These are the activations of a small neural network, seen along a few directions. Each row is one input.
Each table varies a few parts of the input and shows all the possible inputs, shuffled.
A made-up example of a description, with smaller parts first: one of 6 places along a line, together with either a single point or one of 9 places around a ring or (one of 2 separate values, together with one of 5 places around a ring).
Shared parts are said once, and a part with two or three values counts as separate values.

Rows:
r1: -2.711,1.945,2.375,0.291,-0.331,-0.560,1.622,4.960,0.014,3.768,1.531,4.096,2.239,-7.193
r2: -3.849,-0.313,1.224,1.186,0.447,-2.447,3.051,3.869,2.577,0.771,4.422,-0.085,1.517,-6.506
r3: 6.749,-1.142,-1.449,2.963,4.253,7.024,8.164,-3.484,-4.692,-9.109,-1.032,-1.029,-0.455,6.270
r4: -1.097,2.578,1.512,6.524,-3.817,-1.716,-1.170,-0.401,2.930,3.177,-1.690,-2.021,2.053,0.378
r5: -1.809,0.404,0.280,-2.783,-0.487,-1.447,-4.635,-0.672,-0.249,4.063,-3.279,1.499,-1.090,2.439
r6: 5.798,-3.527,-2.393,-1.280,3.646,7.339,7.013,-3.376,-4.020,-8.952,1.528,1.998,-0.259,6.282
r7: 6.743,-1.581,-1.312,-2.161,3.300,8.373,5.936,-2.566,-6.782,-6.888,-1.336,6.445,0.486,6.336
r8: -0.648,3.536,1.587,3.584,-3.485,-0.300,-3.982,-1.527,0.905,3.678,-3.790,0.335,-0.831,0.920
r9: -2.131,0.211,-0.142,1.398,-0.948,-2.505,-3.497,-2.426,2.601,0.843,-0.173,-3.914,-1.320,2.810
r10: -3.823,-2.971,-0.186,-2.288,0.730,-2.812,-0.468,2.718,1.299,0.636,3.372,-0.322,-0.306,-2.477
r11: 6.530,-0.750,-1.263,2.545,2.815,7.792,8.383,-2.426,-6.269,-7.674,-2.661,0.875,1.679,7.418
r12: -2.155,0.007,2.073,-1.905,0.317,-0.419,0.094,3.785,-1.142,4.304,1.498,4.334,2.008,-6.399
r13: -3.732,-1.545,0.854,-1.260,-0.452,-1.382,1.696,3.949,0.198,3.299,2.941,1.847,3.489,-5.118
r14: 0.432,0.175,-1.064,-3.576,0.256,-3.285,-4.309,-1.827,1.824,1.072,-0.832,-2.801,-3.277,0.376
r15: 7.731,0.765,-0.369,2.015,3.753,8.204,7.079,-2.547,-7.522,-7.083,-3.825,3.501,0.299,6.330
r16: -2.660,-0.918,0.199,-3.783,0.019,-0.810,-4.370,1.808,-0.749,3.007,-1.597,2.969,0.087,-0.241
r17: -0.493,-1.249,-1.177,-4.685,0.779,-2.680,-4.079,0.724,1.421,0.028,0.773,-1.359,-2.008,-2.261
r18: -4.185,0.442,1.147,0.906,-0.987,-1.486,3.247,5.058,1.299,2.737,2.910,1.750,3.666,-5.922
r19: -0.160,-0.371,0.628,-2.967,1.261,-2.287,0.335,2.717,1.065,1.326,3.859,0.028,-0.059,-8.138
r20: -3.747,-3.136,-0.880,-2.652,0.598,-2.750,-2.839,0.809,1.909,0.045,1.433,-1.328,-0.496,0.133
r21: 8.607,-1.502,-3.116,-2.995,3.883,7.156,6.204,-3.522,-4.630,-9.159,0.949,1.947,-1.630,4.201
r22: -1.682,1.295,0.422,4.775,-2.689,-2.301,-2.422,-2.750,3.295,0.586,-0.657,-3.837,-1.520,1.503
r23: -3.377,-1.189,-1.014,-1.984,-1.290,-2.442,-3.034,-0.589,1.006,3.124,-1.921,-0.955,0.501,3.781
r24: 0.440,4.224,2.889,5.833,-3.225,-0.707,-2.831,-0.480,1.806,4.163,-3.119,0.257,0.553,-1.062
r25: -2.689,-0.788,0.882,-3.312,0.155,-0.879,-1.930,3.731,-1.341,3.575,0.440,3.847,0.251,-2.959
r26: -2.204,1.907,0.230,4.306,-4.145,-1.305,-2.316,-1.474,2.063,2.744,-2.336,-2.011,0.720,2.385
r27: 2.670,3.854,1.351,4.961,-2.379,-2.524,-2.635,-1.831,3.821,1.054,-0.803,-3.948,-1.739,-2.785
r28: -3.368,-2.299,0.924,-0.976,0.992,-2.333,1.531,2.765,1.545,1.303,4.503,-0.025,1.306,-5.787
r29: -0.630,1.921,1.609,6.928,-2.381,-2.714,-1.323,-1.717,4.121,1.019,-0.127,-3.840,-0.215,-0.384
r30: -4.222,-2.315,-0.309,-2.625,-0.663,-1.847,-0.355,3.876,-0.014,2.569,1.801,1.435,1.785,-1.694
r31: -1.097,2.372,0.927,0.101,-1.597,-0.561,-5.036,-1.268,0.210,3.838,-3.204,0.184,-0.727,2.376
r32: 9.586,0.832,-2.239,1.180,4.359,6.932,7.291,-3.626,-5.278,-9.263,-1.569,-1.026,-1.785,4.136
r33: -4.199,-2.501,-1.052,-3.066,-0.786,-1.790,-2.767,1.965,0.580,2.030,-0.226,0.505,1.669,1.050
r34: 1.121,2.100,-0.409,-0.642,-0.854,-2.342,-4.751,-2.510,2.186,0.865,-0.845,-3.975,-2.845,0.442
r35: -0.749,1.543,0.946,-0.771,0.630,-2.412,1.839,3.864,2.160,0.808,3.869,-0.051,0.182,-8.831
r36: 1.650,3.221,0.137,2.735,-2.686,-2.091,-3.750,-2.888,2.941,0.587,-1.376,-3.921,-3.124,-0.908
r37: -2.898,-1.763,-0.791,-1.471,0.132,-3.390,-3.068,-1.733,2.297,1.076,-0.180,-2.763,-1.714,2.783
r38: -0.654,-1.111,-0.468,-4.278,0.977,-2.796,-1.659,2.682,0.809,0.661,2.732,-0.317,-1.753,-4.821
r39: -2.625,0.771,-0.347,0.882,-2.323,-1.540,-3.437,-1.243,1.372,2.883,-1.843,-2.153,0.820,3.757
r40: 5.532,-3.131,-2.212,-1.652,2.223,8.041,7.179,-2.395,-5.563,-7.510,-0.138,3.826,1.845,7.381
Q: What do these inputs look like to the network?
A: one of 4 places along a line, together with either one of 2 separate values or one of 8 places along a line
Q: Changing only the place on the line of 4 turns r21 into r40. The same change can be made to r32. Which row results?
A: r11
Q: Which other rows does r6 become when the choice among 2 separate values takes its other values? List them by row number.
A: r3
Q: Which other rows does r15 become when the choice among 2 separate values takes its other values? List them by row number.
A: r7
Q: A walk changes only the place on the line of 4. It starts at r12 and steps to r13. List the rest of the walk in order.
A: r28, r19
Q: A walk changes only the place on the line of 8. It starts at r35 and steps to r19. List the rest of the walk in order.
A: r38, r17, r14, r34, r36, r27

Rows:
r41: -0.567,-0.648,-0.768,-1.631,0.283,1.735,0.502,0.397,-2.862,0.712,-2.548,1.533,1.328,3.957
r42: -5.177,1.140,1.575,-2.666,-0.969,-6.176,-5.523,4.146,2.984,6.860,0.863,-0.548,-0.564,-7.365
r43: 2.014,-2.218,-1.632,-3.519,1.303,0.538,-1.355,-2.495,-0.124,-2.659,1.166,-0.672,-2.291,1.968
r44: -0.295,-0.581,-0.381,-2.182,-0.533,1.841,-2.043,-1.435,-1.652,0.863,-2.161,3.192,0.079,4.335
r45: 0.124,-0.081,0.796,0.441,-0.595,2.728,2.918,2.316,-1.990,0.717,0.130,4.407,3.277,-1.239
r46: -0.716,-0.735,0.900,0.524,0.990,2.147,1.798,1.148,-2.894,0.109,-1.199,3.221,1.567,1.659
r47: 1.776,-0.918,-0.752,-1.317,1.332,1.362,3.684,1.138,-0.330,-3.240,3.703,0.510,0.108,-3.358
r48: 1.631,-1.887,-2.160,-3.304,2.480,-0.088,1.305,-0.598,-0.675,-3.310,0.831,-2.255,-1.013,1.617
r49: 1.069,-1.900,-0.652,-1.120,2.899,0.696,2.751,0.024,-0.763,-3.703,1.889,-0.392,-1.296,-0.592
r50: 1.622,1.944,-0.347,2.812,-0.701,-0.017,-0.226,-1.844,0.177,-0.744,-2.302,-3.374,-0.459,2.039
r51: 2.056,1.637,-0.142,2.124,-1.730,0.079,-2.688,-2.940,1.222,-0.563,-2.022,-1.438,-1.905,2.692
r52: 2.187,2.757,1.291,4.496,-1.337,0.760,2.837,-0.355,0.914,-0.115,0.577,-0.364,0.955,-2.683
r53: -7.019,-0.424,0.922,0.712,-3.710,-6.251,-5.391,1.637,5.661,5.914,1.904,-2.315,0.654,-3.103
r54: 1.295,1.913,1.352,4.629,0.288,0.646,1.430,-1.140,0.331,-0.841,-0.831,-1.505,-0.440,0.072
Q: What do these inputs look like to the network?
A: either one of 2 separate values or (one of 3 separate values, together with one of 4 places along a line)
Q: Which other rows does r46 become when the choice among 3 separate values takes its other values? List them by row number.
A: r49, r54
Q: Which other rows does r47 become when the choice among 3 separate values takes its other values? List them by row number.
A: r45, r52
